Each row below holds a small network's activations on one input, seen along a few directions.
Each table varies a few parts of the input and shows all the possible inputs, shuffled.
A made-up example of a description, with smaller parts first: one of 2 separate values, together with either a single point or one of 9 places around a ring or (one of 6 places along a line, together with one of 8 places around a ring).
Shared parts are said once, and a part with two or three values counts as separate values.

Other details of the inputs shift rows strongly along three fixed directions, in all tables alike. That doesn't count.

A family of inputs:
R1: [  17   39  -23   23   11  -14   56  -36  -11    9  -41   47 -101    0]
R2: [ -1 -21  -7 -18  -3  19 -43   2  21   6  13  -6  15 -47]
R3: [-17  -5  -3 -26 -16  -5  24  11  15  52  29 -28   5   7]
R4: [-29  25  18   7 -46   7  45  57  12 -26  21 -17  41  64]
R5: [ 21 -25  23  13  30  21 -95   3 -13 -57  13  -3  53 -35]
R6: [ 26 -29  36  17  29  14 -92  -7 -12 -50   0  -9  47 -32]
R7: [  0   6   3  -3  15  -1  -9  -8 -14   2  -3   0 -12   2]
R8: [-24 -31  -3 -50 -29  15 -14  20  43  56  37 -42  39 -36]
R9: [ 11   0 -19  -8  -5   2  21 -38   9  26 -18  33 -59 -45]
R10: [ 20  16 -29  18  16 -28  58 -14  -7  11 -77  61 -79 -10]
R11: [-21  -2 -15   2  -4 -18  67  45   8  31  -7  10  -3  40]
R12: [-23  -5  16 -12 -38  14  12  44  30  -1  34 -33  60  38]
R13: [ 29  -1  22  34  22  -4 -52 -10 -34 -81 -15  16  21   8]
R14: [  9 -27   1 -29   8   1 -44 -12   6  16  12 -22  23 -40]
R15: [-17  19 -10   0 -28  -8  60  14   3  22  19   0 -15  42]
R16: [  3   1   4   3  -5   6   2  -8   0 -10  -1  14  -6 -14]
R17: [  0 -25  -9 -21  18   6 -44  -9   2  19  34 -11  16 -39]
R18: [  6   5 -31  -7  21  -7  17 -49 -10  42 -26  17 -74 -29]
R19: [-19  -7 -16 -20 -14  -5  27   3  11  56  27 -35   3  11]
R20: [ 11  -1   1  -7   2  -6  -3 -18   1  -6  -5   4   1  -2]
R21: [ 14  32  -4  18  -6  -8  53 -39  10  -2 -56  47 -84 -11]
R22: [ 24  33  35  74  40 -20 -15 -25 -52 -96 -36  28  -5  51]
R23: [  9 -24 -17 -27   6   9 -41  -6   8  12  20 -11  17 -39]
R24: [-24  27  19   4 -37  15  37  61   5 -14  15 -27  38  74]
R25: [-21  27  29  11 -36   6  43  56   9 -16  16 -30  41  70]
R26: [  39   35   38   64   25  -14  -19   -3  -42 -102  -53   21   -8   47]
R27: [ -1 -25 -17  13  35 -18   8   7 -14   5 -21  17  -4  -5]
R28: [  1 -36 -29 -21  10  -3 -20  -9  28  54 -34  33 -21 -84]
R29: [ 25 -22  15   5  36   8 -93  -7 -21 -59   8  -4  48 -32]
R30: [ 15 -22  31   6  32  20 -93  -1 -18 -50   1  -7  48 -32]
R31: [-27  26  -1  15 -22   0  42  51  -9 -12  37 -33  38  82]
R32: [-26  23 -16   3 -24 -12  65   8  -5  21  18  -6 -12  45]
R33: [ 17  39 -18   4   4 -13  51 -35 -12   7 -59  38 -93  -2]
R34: [  5 -34   0 -14  14   1 -43 -24   6  19  28  -9  21 -28]
R35: [  0 -29  -3 -18  -9  14 -36  -6  16   5  15  -2  17 -44]
R36: [-11  20   2  -2 -35   4  62  15  20  17   4  -1  -8  38]
R37: [  3 -32 -39 -26  15  -5 -16 -58   1  57  12  10 -38 -67]
R38: [  7 -34 -33 -26  21  -7 -18 -68   8  62   6   8 -39 -66]
R39: [-27  13  10  16 -28  -2  52  84   9  -6  -3  -3  53  67]
R40: [  5 -28 -26 -28  23  -8 -19 -55   4  64   2  -6 -38 -70]
R41: [  15   37  -16   18   13  -14   50  -37  -16   14  -50   40 -100    5]
R42: [-22  22  -7  -2 -28 -11  63  15   2  21  20  -1 -12  42]
R43: [-13  22  13   5 -35  -4  44  42   7 -18  20 -24  42  81]
R44: [ -3 -23 -17 -16  23   3 -41 -17  -6  17  30 -15  15 -37]
R45: [ 26  -1  36  44  35  -7 -55  -7 -32 -62 -12   2  17  14]
R46: [-26 -34  17 -34 -34  21 -35  50  35  20  52 -59  86   1]
R47: [  31   35   31   61   21  -14  -13   -6  -46 -108  -41   35   -6   41]
R48: [ 10 -23  31   5  26  19 -97   4 -10 -56  -5  -8  49 -32]
R49: [ 12   0 -16  -6  13 -13  19 -54   5  37 -15  28 -62 -32]
R50: [-17  -3  -2 -28 -29   9  32   9  29  39  24 -14  13   4]
R51: [ -2   4   5  -3  -6  12 -12   5   8  -6 -18   2  -9  -9]
R52: [-30   0 -20 -32 -10   2  25   8   5  54  27 -32   5  12]
R53: [-18 -32 -22 -63 -20  15 -20  14  25  61  40 -43  37 -24]
R54: [  22   42   36   66   19    1  -18   11  -29 -111  -47   34   -8   31]
R55: [-17  31  -7  -5 -32   7  62  30  16  15   8  -2 -13  28]
Each input here is: one of 5 places along a line, together with either a single point or (one of 2 separate values, together with one of 5 places around a ring).
Question: Changing only the place on the line of 5 turns R54 into R55. The same change can be made to R2. Which row results?
Answer: R5
Question: Changing only the place on the line of 5 turns R32 into R42. The same change can be made to R19. Which row results?
Answer: R45
Question: Change only the choice among 2 separate values in R36. List by row number the other rows that result.
Answer: R50
Question: Change only the place on the line of 5 in R14. List by row number the other rows that result.
Answer: R3, R8, R25, R40
Question: List by row number the other rows that have the place on the line of 5 in common with R20.
Answer: R10, R13, R14, R23, R26, R29, R33, R43, R47, R53
Question: A walk changes only the place on the ring of 5. It starts at R18 and steps to R31. List the rest of the walk in order.
Answer: R37, R38, R19

A family of inputs:
R56: [ 24  25 -11  30  39  -8  -8 -28 -35 -30 -41  32 -62  -9]
R57: [-23  27   3  34 -25 -11  62  33  -5 -30  -1  15  11  68]
R58: [-33  29 -20 -14 -64   2 111  42  42  43  10  15 -18  37]
R59: [ 38 -13  49  64  65  -5 -93 -22 -46 -87 -28  10  25  -1]
R60: [ -6 -30  -1 -51 -30  17 -20  20  36  30  23 -28  50 -25]
R61: [-20 -34  13 -39 -20  20 -23  28  43  47  25 -32  44 -29]
R62: [ -4   9  19  -5 -32   3  14  48  11 -27  14 -28  56  49]
R63: [-20  20   8  -1 -23  15   7  68   1 -24  18 -28  44  45]
R64: [-36  45 -37 -18 -27 -11 106  31   0  59  16 -15 -41  65]
R65: [ -3  13  67  51   1   8 -34  66 -14 -89   3 -27  86  74]
R66: [-18 -36 -10 -29 -23  13 -14  25  33  30  50 -14  51 -30]
R67: [ -9  -7  23  14   9  -1 -18  10  -5 -10 -10 -13  25  13]
R68: [ -4  36  -3  25   7  -4  22  13 -25 -33 -36  16 -28  29]
R69: [ 29  14   0  23  20 -17   0 -42 -20 -36 -59  34 -44  -8]
R70: [ 39  14   0  27  27 -21  -2 -44 -26 -34 -46  32 -49  -1]
R71: [  3 -15   0 -48 -15  31 -59 -72  20  34  63 -35  -9 -71]
R72: [  6   2 -40   1  14 -22  55 -55  -6  44 -13  46 -83 -27]
R73: [ 20   9 -35 -15  10 -27  47 -61  -7  49 -30  26 -85 -20]
R74: [  1 -55 -22 -23  17   3 -46 -24  10  34  44  -2  25 -61]
R75: [ 15  -1   5   2  18  19 -54   3  -8 -32 -26  17  -6 -40]
R76: [  1 -50  -8 -30  33  -3 -52 -37   1  63  24 -21   9 -58]
Question: What is each input in this table made of?
Answer: either a single point or (one of 4 separate values, together with one of 5 places along a line)
Question: Change only the place on the line of 5 in R62. List by row number the other rows that result.
Answer: R60, R69, R70, R73
Question: Change only the choice among 4 separate values in R63. List by row number the other rows that result.
Answer: R62, R65, R66
